Each row below is a small network's average activation on inputs in which a field has the value named, seen along a few directions.
Values that are neighbours, or in one group, have similar rows; names and order tell nothing.
(in the rows, 500 means zero)
Random noise pushes rows far along 2 fixed directions. That doesn't count. These rows show it; they differ only by the noise:
[451 570 383 486 508 537 349 528 383 495 488 313 595]
[401 567 573 479 353 741 403 465 548 661 469 572 572]
[437 593 436 484 485 570 372 519 413 537 484 375 583]
[430 668 455 483 532 516 405 539 382 540 487 367 562]


Field Tevip:
l7: [497 427 559 384 407 705 488 532 469 471 368 647 539]
l1: [575 374 279 539 541 311 549 513 591 425 661 397 574]
l9: [613 575 577 495 649 371 715 516 480 310 590 447 383]
l20: [387 657 625 449 420 674 441 518 567 721 460 650 455]
l14: [403 504 395 424 466 568 416 470 447 533 431 596 623]
l22: [490 647 577 615 728 205 382 489 365 507 476 321 327]
l5: [482 440 388 473 338 671 552 515 556 543 514 746 513]
l10: [514 445 304 621 465 419 492 494 579 437 455 619 564]
l19: [565 516 477 587 463 443 429 491 627 667 587 408 458]
l8: [334 405 640 541 385 579 391 461 674 798 491 632 495]
l17: [531 236 606 555 402 554 456 326 749 591 606 432 494]
l11: [579 510 455 415 638 511 586 555 384 410 571 232 459]
l3: [592 391 483 436 400 713 612 604 553 488 607 604 452]
l18: [541 666 463 452 541 467 627 551 463 672 569 346 435]
l24: [407 675 579 597 583 445 506 502 530 668 385 737 524]
l6: [532 400 877 458 361 719 436 426 572 588 501 667 498]
l23: [424 527 719 463 479 560 564 408 488 478 339 748 433]
l13: [558 378 431 555 521 409 588 501 389 212 413 484 521]
l16: [395 661 801 582 483 422 558 394 572 652 410 849 476]
l4: [522 560 437 635 644 227 601 508 500 323 443 512 505]
l12: [526 197 375 400 254 820 551 398 558 375 418 666 613]
l21: [546 431 302 433 424 548 546 587 585 482 643 504 513]
l15: [563 462 784 514 442 622 603 426 556 506 555 471 425]
l25: [474 417 455 325 562 533 390 551 402 427 421 320 446]
l2: [618 557 490 606 650 131 600 560 510 365 613 435 416]
Tevip is arranged as a network in which each value has 4 neighbours.
List every value one step from l18, in the order listed. -> l20, l19, l11, l21
List every value one step from l9, in the order listed. -> l3, l13, l15, l2
List every value one step from l7, in the order listed. -> l14, l23, l12, l25
List every value one step from l10, in the order listed. -> l1, l5, l24, l4
Each value of Tevip is a pair of two hidden parts, and every pair occurs once (5 first parts, 5 second parts).
Changing only the second part turns l13 into l15. l12 has the same second part as l13; what does that change turn l12 into? -> l11
Changing only the second part turns l23 into l6. l16 has the same second part as l23; what does that change turn l16 into? -> l22
Changing only the second part turns l8 into l24. l25 has the same second part as l8; what does that change turn l25 into? -> l7

Field Zur:
k9: [471 645 489 458 638 455 474 576 310 464 435 381 485]
k1: [608 241 403 526 448 470 538 459 558 301 618 506 627]
k8: [455 545 476 507 651 290 334 556 367 420 491 209 461]
k7: [389 684 770 463 515 586 591 432 572 821 477 638 437]
k4: [467 586 537 608 497 519 469 504 564 701 464 634 492]
k6: [459 629 689 541 552 358 783 461 571 462 427 821 377]
k5: [522 203  99 391 383 594 195 550 419 320 534 185 659]
k2: [509 681 370 445 570 471 475 570 327 456 471 348 519]
k3: [641 687 550 566 676 233 751 573 456 379 618 438 362]
Zur is arranged as 3 separate groups.
List the group mates of k1, in the order listed. -> k6, k3
List the group mates of k8, in the order listed. -> k7, k4

Field Kiv:
z7: [447 486 540 520 396 624 394 394 643 745 459 446 442]
z8: [554 313 488 515 543 390 579 406 530 339 576 436 583]
z9: [504 381 239 611 439 546 259 524 557 685 535 444 642]
z4: [401 460 468 330 522 563 525 578 406 503 457 596 518]
z5: [446 775 875 520 507 527 437 448 503 679 499 452 414]
z3: [340 642 635 284 291 774 657 581 634 568 532 775 464]
z2: [644 542 651 582 607 456 833 538 621 585 553 610 219]
z1: [521 576 564 515 524 632 482 460 299 463 358 679 666]
z6: [482 679 621 601 503 250 631 506 582 376 494 691 392]
Kiv is arranged as 3 separate groups.
List the group mates of z2, in the order listed. -> z8, z6
List the group mates of z7, in the order listed. -> z9, z5

Field Rovov:
w6: [503 431 598 425 452 744 405 454 579 572 536 452 459]
w8: [533 583 540 577 538 299 556 511 569 598 591 540 492]
w13: [468 387 598 437 527 536 423 610 437 436 527 285 357]
w11: [514 676 671 625 705 291 657 407 569 747 484 635 379]
w10: [436 331 510 422 345 601 664 382 600 276 446 681 516]
w7: [560 557 776 447 434 687 547 365 538 650 520 423 439]
w12: [696  74 499 615 224 854 535 385 611 300 445 716 535]
w4: [500 706 257 391 471 524 598 642 539 591 592 442 447]
w3: [518 380 604 526 381 653 645 461 681 482 525 775 555]
w1: [379 936 579 425 695 327 547 615 317 621 412 561 493]
w14: [448 357 370 371 415 611 316 494 324 431 330 591 627]
w9: [386 474 371 611 486 492 221 494 442 550 304 434 590]
w2: [422 560 457 480 536 575 471 555 434 593 597 408 526]
w15: [554 406 405 618 481 238 303 448 534 328 569 342 528]
w5: [579 328 295 530 519 415 507 555 555 414 602 401 627]
Rovov is arranged as a tree with 6 forks.
List every value one step from w6, in the order listed. -> w13, w7, w2
List every value one step from w15, in the order listed. -> w8
List every value one step from w3, in the order listed. -> w10, w12, w5
List every value one step from w9, in the order listed. -> w1

Field Rez:
m6: [505 880 673 468 723 223 785 596 349 436 482 600 361]
m15: [484 325 244 459 483 551 244 476 388 404 484 321 603]
m9: [527 318 279 439 428 449 487 459 453 173 560 373 615]
m10: [569 358 478 457 354 755 488 538 624 593 608 540 574]
m14: [463 347 456 432 340 677 453 476 671 600 543 428 431]
m4: [574 416 535 528 546 434 471 448 459 397 473 434 508]
m7: [523 461 564 529 578 479 442 474 390 411 454 359 479]
m13: [418 436 408 512 297 681 280 519 556 545 422 597 574]
m2: [471 540 672 457 479 650 477 474 532 597 439 540 459]
m5: [564 681 480 643 644 270 610 467 497 552 536 412 494]
m12: [444 673 596 594 629 231 533 571 539 581 564 538 450]
m1: [564 519 383 522 614 437 653 615 432 350 470 571 473]
m11: [444 516 291 444 601 390 425 533 337 487 433 410 624]
m3: [528 508 541 579 573 350 541 459 518 518 529 496 455]
m8: [501 508 606 445 437 624 519 484 510 599 534 489 441]
Rez is arranged as a tree with 6 forks.
List every value one step from m3, in the order listed. -> m4, m5, m12
List every value one step from m8, in the order listed. -> m10, m14, m2
List every value one step from m11, in the order listed. -> m15
List every value one step from m9, in the order listed. -> m6
